-225.53  -145.74  -102.63  -182.13   -57.35   183.71
-165.05   -86.50  -155.80  -183.75    41.63    85.16
--> -86.50

-11.9   19.0   15.1  -17.7    3.3  -13.6 --> 19.0

 0.19  -0.13   0.02   0.06  -0.10  -0.11 --> -0.13

 -81.61    69.75  -108.94   -13.46   -88.89  -136.16
   6.91    -1.08   -36.82    41.33  -107.02   -64.57
  -2.00  -121.32   123.80  -135.30    27.15    54.67
--> -121.32

 0.701   1.043   0.402   0.908  -1.108   1.691 --> 1.043

-13.3    5.6    3.3   -5.9   -9.4   10.7 --> 5.6

 135.70  -165.77    95.87     5.26  -114.65   102.00 --> -165.77

  3.3    6.9    0.5    8.6   -4.1   -3.2
 -3.3   -6.2  -20.2   -1.3   -1.4    9.9
  2.4   15.7  -12.8   12.1    7.8    2.4
--> 15.7

  8.56   14.41   11.27  -13.46   11.71  -14.98 --> 14.41
---
[[103 119 795 830 691 721]
 [  1  31 721  93 630 767]
 [286 277 513 508 758 941]] ⇒ 513

[887 483 246 327 668] ⇒ 483

[[887 479 474 918]
 [865 367 489  37]] ⇒ 865

[[ 19  12   0  -4  38  -8]
 [-40  26  28   4 -29 -20]] ⇒ 28

[ -70  501  -46  652 -324 -540] ⇒ -46

[[7951 7345 7514 6719 8715 4731 5813]
 [7514 6280 7586 5475 5113 2222 9247]] ⇒ 5475

[[67 63 31 51 41 58 88]
 [ 8 43 32 11 75 77 11]
 [40 88 86 62 35 67 22]] ⇒ 62

[[739 502 458 444]
 [715 341 612 325]
 [428 816 166 754]] ⇒ 428
---
[[297 911 586 182 394 686 472]
 [510 558 713 347 527 688 152]
 [501 722 457 488 630 647 389]] out 501

[[746 166 237 440 782 874 448]
 [167 805 681 480 134  17 433]
 [656 170 199 405 620 629 233]] out 656

[[  7  26 -25 -44]
 [-35 -11 -23 -28]
 [-36 -20  23   8]] out -36

[[6697 7154 7375 6467]
 [8466 8539 2975 3581]
 [5042 8558 9618 3253]] out 5042

[[ 180 -381 -696 -831  443]
 [ 514  215  -94   78  383]
 [ 468  473 -111  178  475]] out 468

[[ 75  22 110  52 157  73]
 [197 139 130  67 175  37]
 [ 25 177 184  85 111  60]] out 25

[[6 9 7 2 3 2]
 [5 5 5 5 5 5]
 [3 4 9 6 6 6]] out 3

[[-297  -27  111   65]
 [-781  -39   55  -36]
 [-262  746  -88   -7]] out -262

[[2866 7908 3314 3762 3635 3000]
 [3564 2231 3544 3164 3106 3521]
 [3384 2063 3211 3340 3359 3479]] out 3384
---
[106  94 232 208 132  63  43] | 208, 232

[2 5 3 0 8 3 7] | 0, 8

[21 68  4 25  2 20 78] | 25, 78

[224  97 127  50  90] | 127, 224

[[-471  241  482 -442  134]
 [-958  288  911 -930  382]
 [  88 -194 -170  105  -28]] | 911, 911

[-650 -431 -388  -78  887] | -388, 887
---
((2193, 5696, 8383, 4474), (6840, 7451, 8981, 5742)) Out: 5742
((-399, 129, -32, -241, -136, -475, 810), (-124, 19, -621, 125, -555, 123, -198)) Out: -198
((206, 248, 157, 32, 243, 203, 255), (191, 211, 157, 61, 192, 185, 214)) Out: 214
((3941, 7164, 3059, 6646), (5633, 9239, 6061, 8412)) Out: 8412
((20, 75, 36, 4), (46, 69, 49, 48)) Out: 48
((635, 501, -505, -152), (555, 518, -536, -20)) Out: -20
---
58  58  56  70 gives 56

 25    8   16    2  -13   19
 20   53   -7    4  -32   29
gives 16

-10  -37   -2   70   50   -5
-24  -41    3   68   46    2
gives -2

 22   17  -54  -49  -51  -59  -23 gives -54

-55   45   10   -6  -38  -61
-36   34   63   10  -59  -19
gives 10

 20   66  -39   24  -33
-18   58  -42   23  -15
 12   68  -43   45  -13
gives -39

 36   24   54   25  -56 gives 54
---
Input: [ 19  62  21  28 -18 -33  -8]
Output: 19, -8

Input: [ 45 -39 -69   6]
Output: 45, 6

Input: [  8 -19  13  54 -66 -11]
Output: 8, -11

Input:
[[  4  16 -27  25]
 [  8 -14 -49  27]
 [ 58  33 -25  64]]
Output: 4, 64

Input:
[[ 54 -24 -33 -40 -38  56]
 [-28  35  45 -25  57 -41]
 [ 72 -27 -21 -37 -42  53]]
Output: 54, 53

Input: [  5 -12 -23 -56  14 -17]
Output: 5, -17

Input:
[[  4   8  29 -48]
 [-10  15  45 -65]]
Output: 4, -65

Input: [ 40 -72 -58  36]
Output: 40, 36

Input: [-37  60 -67  19  -7  17  43]
Output: -37, 43
